Here are a small network's activations along a few directions, averaged over the inputs that share one value of a field.
Values that are neighbours, or in one group, have similar rows; names and order tell nothing.
(in the rows, 500 means zero)
Strong random noise was added to every row along 10 fixed directions; ignore it. To show where, here is one row again and again, with new noise each time:
[503 553 546 416 444 578 356 565 455 584 540 468 499 602 435 482 473 558
 442 573 505 450 456 409 515 476]
[426 562 281 621 632 574 622 518 308 283 537 515 497 560 397 402 661 470
 618 586 414 677 441 468 596 387]
[629 624 697 638 561 762 672 574 408 672 521 603 724 547 380 610 242 704
 454 473 587 283 471 519 534 503]
[547 641 667 401 432 430 265 547 673 641 487 458 428 669 585 571 445 394
 312 433 441 352 551 350 481 559]
[386 516 345 645 612 427 580 321 462 584 543 496 597 595 430 690 348 489
 449 504 360 415 424 555 570 424]
[404 424 300 410 391 460 667 579 424 501 420 466 374 356 626 381 619 600
 461 560 487 510 480 511 340 711]
[532 657 394 493 584 460 374 590 475 268 328 466 469 621 427 311 718 273
 423 556 403 399 590 311 653 490]
[405 566 464 433 448 589 409 653 319 554 513 277 528 606 466 619 446 444
 479 671 424 499 472 586 524 388]
[364 534 312 506 331 576 303 405 375 695 750 573 562 526 504 575 311 608
 444 591 588 603 334 391 522 360]
[530 341 507 482 518 465 672 319 590 575 546 658 451 378 555 429 502 783
 553 380 539 532 420 475 364 665]
[645 471 704 460 407 449 157 531 572 499 519 498 556 527 671 510 428 397
 491 395 643 676 665 608 568 229]
[478 530 607 369 709 399 438 286 670 483 459 322 427 677 403 627 564 444
 547 468 209 320 407 344 519 624]


B, 10 values:
b8: [581 763 532 862 537 469 460 534 612 501 501 778 608 619 550 606 348 162
 295 365 519 465 660 509 678 324]
b6: [447 626 448 496 481 568 719 600 437 458 489 391 446 411 687 639 469 330
 548 498 408 618 489 591 441 567]
b2: [381 601 257 547 414 469 495 726 350 376 495 369 451 456 568 534 605 284
 484 601 530 618 590 503 529 389]
b7: [631 613 621 533 572 785 596 440 426 382 512 408 689 228 652 615 368 542
 767 478 638 469 498 459 481 629]
b4: [444 545 452 568 408 579 540 660 431 494 479 474 512 489 415 544 461 420
 448 581 556 429 494 569 528 476]
b5: [375 577 348 665 379 636 638 582 345 559 628 492 617 294 643 694 331 372
 525 539 591 618 456 663 436 453]
b3: [362 299 155 512 385 303 303 444 415 453 472 564 493 431 538 348 543 393
 410 586 595 695 490 585 603 349]
b9: [537 651 563 652 624 588 533 566 450 473 616 535 541 786 127 518 501 471
 546 595 477 465 497 435 709 333]
b10: [435 453 305 639 624 543 811 420 383 314 504 597 544 348 585 446 605 553
 659 436 521 663 458 539 448 511]
b1: [500 510 392 613 267 320 453 668 518 360 478 698 477 335 675 232 623 329
 422 443 705 691 715 558 488 385]
The values of B form a ring.
- A walk along B starts at b6 and steps to its neighbour b3. Put b8, b2, b4, b9 in the order it reaches them. => b2, b9, b4, b8
- How many steps from neighbour to neighbour lead from b1 to b10, at the fewest? => 4

H, 9 values:
h3: [847 414 937 306 348 703  44 871 430 564 498 608 570 680 274 135 554 778
 437 552 912 556 675 463 635 185]
h7: [502 431 186 357 590 502 310 217 480 145 499 608 404 328 544 142 846 519
 683 506 519 704 387 124 552 572]
h4: [388 462 192 534 483 532 531 459 366 605 434 704 532 554 169 284 509 614
 272 720 472 234 358 380 580 590]
h5: [449 657 611 370 489 543 496 376 578 550 513 153 615 340 618 863 314 248
 669 512 387 296 418 425 518 653]
h1: [392 309 711 111 390 646 159 364 476 737 783 324 392 612 409 606 428 779
 672 668 441 710 199 463 374 428]
h2: [594 590 455 669 526 548 786 547 574 478 312 779 522 413 390 350 489 485
 307 435 505 219 555 432 517 739]
h9: [423 253 338 459 275 437 453 402 470 658 631 681 467 385 364 316 494 811
 488 604 720 511 406 505 442 503]
h8: [193 571 170 468 434 362 596 446 379 693 432 161 584 475 463 790 307 416
 353 710 302  76 412 507 455 700]
h6: [682 702 333 593 380 620 354 706 378 226 314 743 638 306 730 128 619 403
 367 407 829 502 707 213 623 474]
The values of H form a line.
- Which values are neighbours of h1? Give them in the order they are listed. => h7, h4
- Which values are neighbours of h8? Give them in the order they are listed. => h3, h9

C, 21 values:
c20: [467 356 527 497 302 426 263 560 490 712 689 553 512 477 508 575 365 559
 493 584 695 645 541 700 503 211]
c3: [630 413 520 651 439 490 438 498 591 605 521 795 578 469 443 386 367 602
 285 368 644 509 552 547 519 436]
c13: [375 755 428 578 473 380 528 637 506 642 540 509 386 815 338 570 500 344
 288 575 352 369 545 358 556 504]
c2: [758 492 677 494 257 641 366 548 532 687 560 830 610 331 647 300 329 801
 421 323 978 486 563 320 431 507]
c11: [556 579 483 585 415 723 676 616 504 612 449 750 525 384 487 351 419 653
 349 518 641 297 408 361 409 761]
c21: [624 449 756 309 473 592 452 729 533 390 366 449 306 574 392 283 737 489
 527 544 473 521 568 539 478 612]
c5: [566 578 356 725 566 618 765 608 308 446 403 728 599 479 434 310 450 591
 411 542 605 546 576 609 552 471]
c1: [511 560 341 468 713 678 760 403 348 297 321 526 616 338 398 341 603 572
 662 587 403 319 418 325 577 708]
c4: [714 658 596 453 310 785 540 781 407 563 437 739 559 429 533 165 521 769
 389 539 799 369 502 250 439 728]
c6: [396 492 301 711 469 410 445 605 424 482 568 561 498 627 463 499 504 419
 341 522 508 631 584 558 579 266]
c16: [664 414 934 342 593 504 582 378 708 572 442 453 495 465 390 575 433 624
 605 427 429 310 519 550 440 677]
c15: [362 502 390 611 666 646 585 411 295 611 795 620 490 776 148 505 471 821
 563 654 395 582 251 404 529 408]
c7: [590 542 594 311 486 736 537 437 320 642 323 306 779 331 486 628 226 629
 535 623 586 134 408 487 539 649]
c9: [499 508 818 231 423 674 468 412 584 676 778 354 399 424 743 712 463 789
 744 416 497 649 313 373 192 648]
c14: [385 473 199 647 509 587 522 400 352 478 493 596 677 385 417 536 442 560
 510 558 569 465 360 449 634 428]
c17: [473 547 238 705 675 524 765 515 442 185 409 584 498 405 522 415 678 310
 558 441 436 596 490 423 569 516]
c10: [376 678 415 625 418 565 655 602 488 541 596 619 436 565 522 571 452 392
 427 524 431 543 478 503 460 502]
c19: [590 538 416 460 558 442 559 688 388 158 294 343 440 475 442 218 827 199
 584 598 464 543 708 581 617 489]
c12: [600 646 756 358 567 706 542 591 497 255 482  86 563 264 871 759 512 344
 833 384 482 616 588 525 440 549]
c18: [525 534 346 804 736 557 889 397 417 264 462 649 606 414 425 493 583 547
 610 362 510 530 450 511 549 550]
c8: [416 644 446 619 496 568 668 678 402 447 493 439 588 505 383 472 560 453
 503 586 483 301 480 434 521 572]
The values of C form a line.
- Which values are neighbours of c21? Give them in the order they are listed. => c11, c10
- Which values are neighbours of c6? Give them in the order they are listed. => c12, c18
- Which values are neighbours of c13? Give them in the order they are listed. => c20, c19
- Which values are neighbours of c15? Give them in the order they are listed. => c4, c9
